Each row below holds a small network's activations on one record, seen along a few directions.
Each row is followed by the record's values for the fields U, V, K, B, F, G, W.
Other fields move the rows too, some of them a lot.
In the rows, zero is written as 500.
Strong random noise was added to every row along 20 fixed directions; ignore it. To show where, here is one row again and again, with new noise each time:
[415 573 667 428 314 412 356 626 443 619 446 520 522 492 699 138 446 644
 740 669 591 533 740 490 509 323 314 735 622 535 381 437 497 338 518 563
 202]
[706 641 799  87 558 320 252 556 493 262 729 428 632 696 545 396 519 422
 404 479 501 372 475 505 475 616 677 468 440 503 451 381 505 568 559 669
 523]
[348 698 537 766 590 873 809 693 167 313 687 236 295 305 562 733 556 692
 467 498 395 428 368 273 728 419 538 302 803 651 366 469 455 539 375 378
 308]
[423 615 228 428 408 528 249 677 293 497 462 456 635 439 225 481 204 489
 551 349 396 462 600 284 532 476 468 697 689 314 859 799 180 722 702 456
 580]
[302 417 430 571 469 565 629 272 369 947 516 686 580 476 351 353 258 796
 454 306 267 446 536 329 551 395 319 422 433 293 371 843 544 603 544 253
 389]
[644 783 449 580 490 281 400 487 469 446 468 444 529 410 680 216 527 692
 670 511 662 438 620 574 488 484 355 601 594 374 431 453 269 315 547 485
 373]
[505 450 436 525 421 595 428 660 580 552 533 446 398 498 501 578 450 277
 602 627 572 502 577 555 556 486 605 616 639 572 660 518 498 434 568 495
 564]
[413 700 498 692 484 454 383 705 506 482 510 497 403 315 493 360 620 498
 390 510 846 452 549 490 248 342 279 533 424 563 368 424 268 483 521 456
 426]
[533 708 762 445 326 691 402 578 616 596 611 680 618 585 425 365 540 591
 193 333 379 458 533 494 476 599 488 345 445 346 237 565 408 569 409 480
 470]
[519 478 430 462 708 353 610 471 442 526 489 465 455 596 540 473 516 599
 547 712 444 463 425 345 686 532 522 515 610 691 608 588 525 520 515 425
 714]
[503 377 525 253 502 336 562 763 595 614 546 705 885 728 473 222 331 642
 151 661 447 570 755 698 472 509 430 430 408 461 371 620 549 399 443 551
 761]
[474 423 591 403 570 768 559 471 326 766 565 692 333 536 627 295 595 533
 625 549 461 460 670 223 638 440 377 528 597 621 318 373 591 403 360 436
 295]
[610 339 383 641 415 643 537 630 570 376 507 523 589 425 538 459 581 428
 390 340 634 620 526 549 508 737 438 601 629 312 591 276 329 416 483 634
 518]
[648 709 520 605 570 619 417 403 524 330 534 538 559 447 556 546 596 360
 713 291 380 420 512 529 768 402 698 357 623 501 686 428 355 667 413 440
 398]
[547 333 126 314 657 499 569 360 368 648 573 443 165 548 706 568 548 421
 636 561 596 334 507 382 460 425 492 468 257 721 463 257 570 470 608 411
 493]
[546 542 640 593 583 667 439 445 742 390 597 441 395 555 325 737 449  96
 380 564 725 460 505 623 319 590 536 456 388 510 438 491 630 424 362 487
 668]
[715 438 521 468 467 599 603 623 739 682 644 594 580 570 581 359 437 380
 516 576 528 528 705 715 659 583 473 432 544 593 266 441 631 304 333 357
 530]
[275 662 528 590 465 688 639 638 656 543 708 591 506 521 604 518 577 638
 121 789 562 427 519 538 398 503 542 250 324 745  78 663 561 348 343 325
 756]
[564 675 676 567 573 424 432 428 636 201 478 296 496 575 467 633 546 418
 557 603 527 483 319 495 598 602 613 552 615 615 629 519 500 621 449 521
 634]
[474 499 514 440 583 660 740 444 629 397 539 525 503 428 538 640 531 464
 475 424 610 327 561 580 485 386 567 272 417 363 356 469 434 252 308 579
 503]
[392 528 374 345 548 660 356 766 462 433 629 657 678 561 439 666 521 380
 249 601 399 535 610 570 496 354 703 333 307 882 495 567 571 816 482 405
 711]
[562 625 447 584 810 417 495 313 301 441 210 431 396 514 498 464 681 679
 754 711 613 500 583 480 561 462 490 829 832 501 749 641 427 450 476 481
 552]

[432 830 368 685 330 727 391 508 426 492 153 599 425 382 417 513 702 735
 529 364 347 496 435 232 619 530 477 607 776 272 742 674  33 618 508 546
 504]
U=u3, V=v6, K=k2, B=b1, F=f2, G=g1, W=w1
[369 322  93 381 202 512 497 642 635 496 734 303 535 516 674 295 252 452
 483 466 591 406 494 403 459 582 357 566 272 655 376 353 389 523 574 341
 548]
U=u2, V=v4, K=k3, B=b1, F=f2, G=g1, W=w1
[806 356 579 705 644 126 638 413 716 667 236 511 338 474 405 666 547 462
 584 603 620 700 267 579 564 664 268 525 451 576 530 375 667 443 588 572
 599]
U=u3, V=v3, K=k1, B=b2, F=f1, G=g2, W=w2
[640 540 307 367 624 357 641 510 302 334 401 339 599 461 628 382 373 752
 667 456 547 497 596 434 571 472 213 516 475 479 360 334 420 415 426 551
 359]
U=u3, V=v1, K=k3, B=b1, F=f1, G=g2, W=w1
[565 711 570 476 615 267 347 554 516 273 487 495 720 434 478 350 533 574
 579 607 668 525 575 553 415 520 419 641 519 561 455 574 384 448 456 488
 595]
U=u3, V=v3, K=k1, B=b2, F=f2, G=g1, W=w1
[800 821 546 265 553 197 173 604 431 480 420 586 737 324 259 550 314 497
 830 491 402 551 549 368 733 553 529 597 761 507 657 839 391 547 624 512
 529]
U=u2, V=v6, K=k1, B=b2, F=f2, G=g2, W=w3
[537 276 846 419 455 778 515 552 520 182 530 400 617 779 477 671 400 325
 339 700 433 753 508 486 567 923 577 659 678 422 539 319 830 363 334 835
 631]
U=u3, V=v1, K=k2, B=b2, F=f2, G=g1, W=w2
[560 494 563 499 726 232 662 406 280 189 507 418 666 359 445 872 261 579
 544 366 396 605 340 455 562 436 413 175 285 452 450 371 676 533 519 736
 388]
U=u4, V=v4, K=k2, B=b2, F=f2, G=g2, W=w3
[519 693 690 636 404 447 483 456 610 512 550 482 391 619 509 553 676 586
 170 434 390 435 278 657 399 575 677 296 392 402 446 507 447 617 596 501
 580]
U=u1, V=v3, K=k1, B=b2, F=f2, G=g2, W=w1
[409 744 429 373 410 629 420 583 587 248 380 694 742 396 679 338 751 724
 513 480 528 446 536 242 624 442 460 448 464 668 386 481 139 548 293 566
 551]
U=u2, V=v1, K=k3, B=b1, F=f1, G=g2, W=w3
[568 515 274 491 454 350 708 671 758 576 292 717 453 348 570 521 500 425
 647 486 569 483 617 539 579 273 306 245 340 554 466 327 272 259 379 594
 548]
U=u1, V=v3, K=k1, B=b2, F=f1, G=g2, W=w3
[338 257 706 509 495 614 624 661 631 558 508 372 345 437 301 652 493 295
 586 529 548 541 314 304 621 373 437 583 610 877 528 472 665 752 394 415
 405]
U=u2, V=v4, K=k2, B=b2, F=f1, G=g2, W=w3
[536 425 561 425 308 108 419 505 577 519 406 435 496 446 592 579 369 524
 653 526 469 621 297 467 498 487 388 487 319 535 512 374 612 518 732 702
 395]
U=u3, V=v6, K=k2, B=b1, F=f2, G=g2, W=w3
[520 506 270 593 639 873 601 495 293 347 412 454 306 559 446 709 615 420
 216 402 601 527 570 491 275 573 370 449 394 414 459 224 463 521 334 547
 535]
U=u2, V=v5, K=k2, B=b1, F=f2, G=g1, W=w3
[493 651 597 513 656 305 647 489 300 533 760 485 553 583 659 308 423 779
 338 532 280 377 417 411 678 409 510 155 434 614 317 474 572 557 523 375
 434]
U=u2, V=v3, K=k2, B=b1, F=f1, G=g1, W=w2
[574 461 453 305 844 737 661 404 147 497 500 571 439 356 492 764 647 626
 560 505 595 430 642 480 444 444 574 441 507 440 315 537 616 282 423 573
 412]
U=u3, V=v1, K=k3, B=b1, F=f2, G=g1, W=w1
[488 367 656 500 768 695 557 314 346 476 674 415 327 711 440 427 508 272
 405 518 538 445 455 270 471 600 457 518 554 626 487 345 743 599 303 388
 502]
U=u2, V=v3, K=k1, B=b2, F=f2, G=g1, W=w3
[408 407 405 359 406 612 505 729 563 472 257 522 627 439 154 708 400 509
 337 451 515 602 522 483 406 502 401 624 547 469 578 692 420 641 445 584
 620]
U=u2, V=v5, K=k1, B=b2, F=f1, G=g2, W=w1
[574 685 517 191 348 474 457 827 636 246 478 443 540 408 404 575 544 423
 401 305 520 369 401 338 480 461 480 312 421 487 463 373 139 573 449 680
 540]
U=u1, V=v6, K=k1, B=b2, F=f2, G=g2, W=w1
[419 199 207 446 545 614 772 763 589 428 421 609 563 403 511 504 537 432
 307 538 785 549 603 366 382 543 254 450 376 486 444 313 321 228 333 673
 727]
U=u3, V=v1, K=k2, B=b2, F=f2, G=g1, W=w3
[173 100 601 465 475 511 725 440 599 510 478 356 568 729 587 469 647 696
 280 649 449 477 311 644 477 416 715 637 470 665 591 566 693 725 534 476
 616]
U=u3, V=v3, K=k2, B=b1, F=f1, G=g1, W=w1
[498 841 593 505 417 607 142 241 360 341 428 568 613 471 573 276 587 616
 609 354 550 517 663 449 311 506 345 657 420 406 305 457 424 598 378 445
 239]
U=u1, V=v2, K=k2, B=b2, F=f3, G=g1, W=w1
[503 314 701 600 439 553 683 329 955 531 482 471 720 364  73 611 515 537
 347 199 561 477 217 597 511 770 573 619 673 228 485 909 436 590 389 382
 633]
U=u4, V=v6, K=k1, B=b2, F=f1, G=g2, W=w1
[354 614 574 729 473 933 514 253 310 542 226 612 293 581 527 632 720 595
 474 394 290 604 493 373 515 409 435 446 494 480 485 381 564 724 322 494
 296]
U=u1, V=v1, K=k2, B=b2, F=f2, G=g1, W=w1
[686 487 430 537 523 351 371 249 503 689 392 337 247 588 426 541 583 562
 598 558 524 572 347 547 418 755 470 838 566 564 532 572 649 652 686 332
 515]
U=u1, V=v2, K=k2, B=b2, F=f1, G=g2, W=w3
[297 479 469 316 334 667 493 888 527 573 569 667 620 525 291 414 371 508
 155 404 408 484 578 257 438 449 350 390 384 530 405 560 299 637 435 532
 605]
U=u4, V=v4, K=k2, B=b2, F=f1, G=g1, W=w3
[125 281 457 464 124 543 505 430 652 467 523 622 622 411 801 556 585 607
 666 476 245 544 342 441 663 343 773 420 347 689 582 493 542 652 609 562
 401]
U=u1, V=v2, K=k2, B=b2, F=f1, G=g2, W=w1
[349 513 466 621 374 581 505 360 561 199 512 537 751 467 747 272 542 640
 597 522 511 581 584 474 540 645 492 622 593 406 478 430 386 326 334 575
 496]
U=u1, V=v4, K=k2, B=b2, F=f2, G=g2, W=w1
[342 428 392 561 443 655 464 517 360 320 563 441 556 609 630 428 578 588
 329 435 391 524 429 399 534 546 602 522 496 555 643 364 435 740 547 508
 515]
U=u3, V=v1, K=k2, B=b2, F=f1, G=g1, W=w2
[392 620 607 654 144 377 249 558 602 507 738 347 481 464 557 349 246 498
 456 608 619 565 469 528 285 758 376 689 455 385 311 528 539 310 697 498
 429]
U=u4, V=v4, K=k2, B=b2, F=f2, G=g1, W=w1
[452 666 598 550 592 811 485 580 394 679 254 734 520 772 417 220 554 475
 477 553 302 505 935 632 585 160 439 511 662 481 614 525 454 645 181 363
 432]
U=u3, V=v3, K=k1, B=b2, F=f2, G=g2, W=w1
[518 364 226 191 545 966 692 447 555 541 242 368 437 519 300 760 547 582
 674 550 559 396 703 602 503 577 613 884 750 384 537 817 418 353 312 428
 636]
U=u3, V=v4, K=k3, B=b1, F=f1, G=g2, W=w1
[714 672 506 642 599 499 521 505 518 556 511 568 210 553 607 368 681 376
 532 481 461 444 348 176 726 611 380 334 572 639 559 220 337 532 433 471
 546]
U=u4, V=v3, K=k2, B=b1, F=f2, G=g2, W=w3
[529 437 573 525 705 731 673 600 412 304 684 534 522 419 487 437 466 236
 467 442 698 431 679 387 487 501 418 357 634 361 425 308 474 169 202 597
 458]
U=u3, V=v6, K=k1, B=b2, F=f2, G=g1, W=w1
[391 480 347 698 349 490 616 498 702 339 699 348 493 491 633 483 354 420
 392 498 565 441 344 452 502 639 463 346 346 495 453 395 409 403 524 458
 674]
U=u1, V=v1, K=k3, B=b1, F=f2, G=g1, W=w2

Which values does each new row have?
[569 655 460 497 568 370 486 652 668 423 461 509 585 502 405 558 411 320
 564 627 497 469 545 557 610 396 571 356 522 607 638 663 404 479 442 452
 761]
U=u1, V=v1, K=k2, B=b2, F=f2, G=g2, W=w1
[338 443 411 177 425 647 374 399 650 418 414 632 632 465 657 465 765 564
 571 683 711 398 669 630 353 419 769 720 466 626 425 652 482 342 392 548
 559]
U=u2, V=v6, K=k1, B=b2, F=f2, G=g2, W=w1
[656 660 522 425 497 331 530 684 518 514 555 415 582 422 684 305 632 701
 613 612 569 455 573 699 625 440 579 524 706 640 359 565 425 384 514 392
 434]
U=u1, V=v1, K=k2, B=b2, F=f1, G=g2, W=w1
[628 508 690 258 520 465 428 589 518 458 775 229 611 537 261 452 317 414
 492 383 540 373 419 469 529 625 572 621 631 501 432 695 535 657 548 364
 491]
U=u1, V=v1, K=k3, B=b1, F=f2, G=g2, W=w3
[458 371 371 504 373 393 513 497 544 533 410 589 429 355 720 416 629 600
 690 611 574 514 404 265 613 639 526 642 669 437 656 470 326 221 648 688
 544]
U=u3, V=v6, K=k1, B=b2, F=f1, G=g2, W=w1
[431 809 315 386 562 714 274 419 199 276 523 363 389 455 566 642 831 743
 366 471 517 387 430 457 338 481 711 616 454 734 414 506 400 842 550 368
 408]
U=u2, V=v6, K=k2, B=b1, F=f2, G=g1, W=w3
[319 638 534 409 841 720 451 226 285 202 653 588 577 390 511 336 823 518
 518 365 700 200 601 341 326 357 728 540 616 380 562 648 246 450 298 417
 504]
U=u1, V=v6, K=k1, B=b2, F=f1, G=g2, W=w1
[279 601 540 400 307 813 409 659 183 305 602 380 715 210 546 627 389 774
 637 533 556 564 685 467 441 469 546 730 721 424 282 718 521 338 510 589
 185]
U=u2, V=v1, K=k3, B=b1, F=f1, G=g2, W=w3
[292 539 719 422 324 602 444 530 592 513 464 428 356 668 466 539 492 471
 413 615 428 451 380 345 401 488 496 540 409 557 464 518 523 586 492 550
 556]
U=u3, V=v3, K=k1, B=b2, F=f2, G=g2, W=w1
[297 244 589 288 105 776 658 623 683 496 769 311 674 852 585 388 392 635
  85 345 140 425 363 642 595 641 766 419 439 433 418 482 561 778 493 432
 544]
U=u2, V=v4, K=k3, B=b1, F=f2, G=g2, W=w1
[521 394 683 408 533 874 909 673 528 658 412 206  68 842 240 773 581 533
 162 566 272 378 330 511 583 631 636 507 791 415 549 561 561 570 378 471
 659]
U=u3, V=v3, K=k1, B=b2, F=f1, G=g2, W=w1
[642 597  84 568 358 543 497 697 219 924 496 520 229 418 649 586 267 501
 692 471 297 523 788 717 589 207 443 326 422 491 469 351 565 437 741 371
 175]
U=u3, V=v6, K=k2, B=b1, F=f2, G=g1, W=w3
[695 433 376 442 423 540 300 620 738 543 625 578 392 317 533 652 614  42
 686 498 773 453 590 714 406 546 764 586 528 464 646 453 420 239 641 571
 586]
U=u3, V=v6, K=k2, B=b1, F=f2, G=g2, W=w3
[587 575 879 704 316 327 241 389 703 511 475 561 467 424 539 445 537 328
 746 451 509 639 341 435 614 583 452 566 544 544 544 366 582 565 581 605
 280]
U=u1, V=v1, K=k2, B=b2, F=f1, G=g1, W=w1
[572 297 350 331 518 377 654 318 602 696 408 258 426 472 352 661 460 568
 651 276 507 331 335 671 526 383 634 587 508 426 614 711 533 685 643 334
 417]
U=u2, V=v1, K=k2, B=b2, F=f1, G=g1, W=w3
[641 477 477 370 679 619 551 262 448 429 371 673 582 484 556 593 731 591
 610 451 478 557 598 581 504 569 560 508 455 474 406 481 569 442 345 548
 494]
U=u1, V=v1, K=k2, B=b2, F=f1, G=g2, W=w1
[491 386 421 422 637 550 661 461 227 325 550 278 485 659 761 430 542 541
 600 464 404 346 512 505 692 327 719 435 634 427 760 331 468 525 521 576
 414]
U=u3, V=v1, K=k3, B=b1, F=f2, G=g1, W=w1
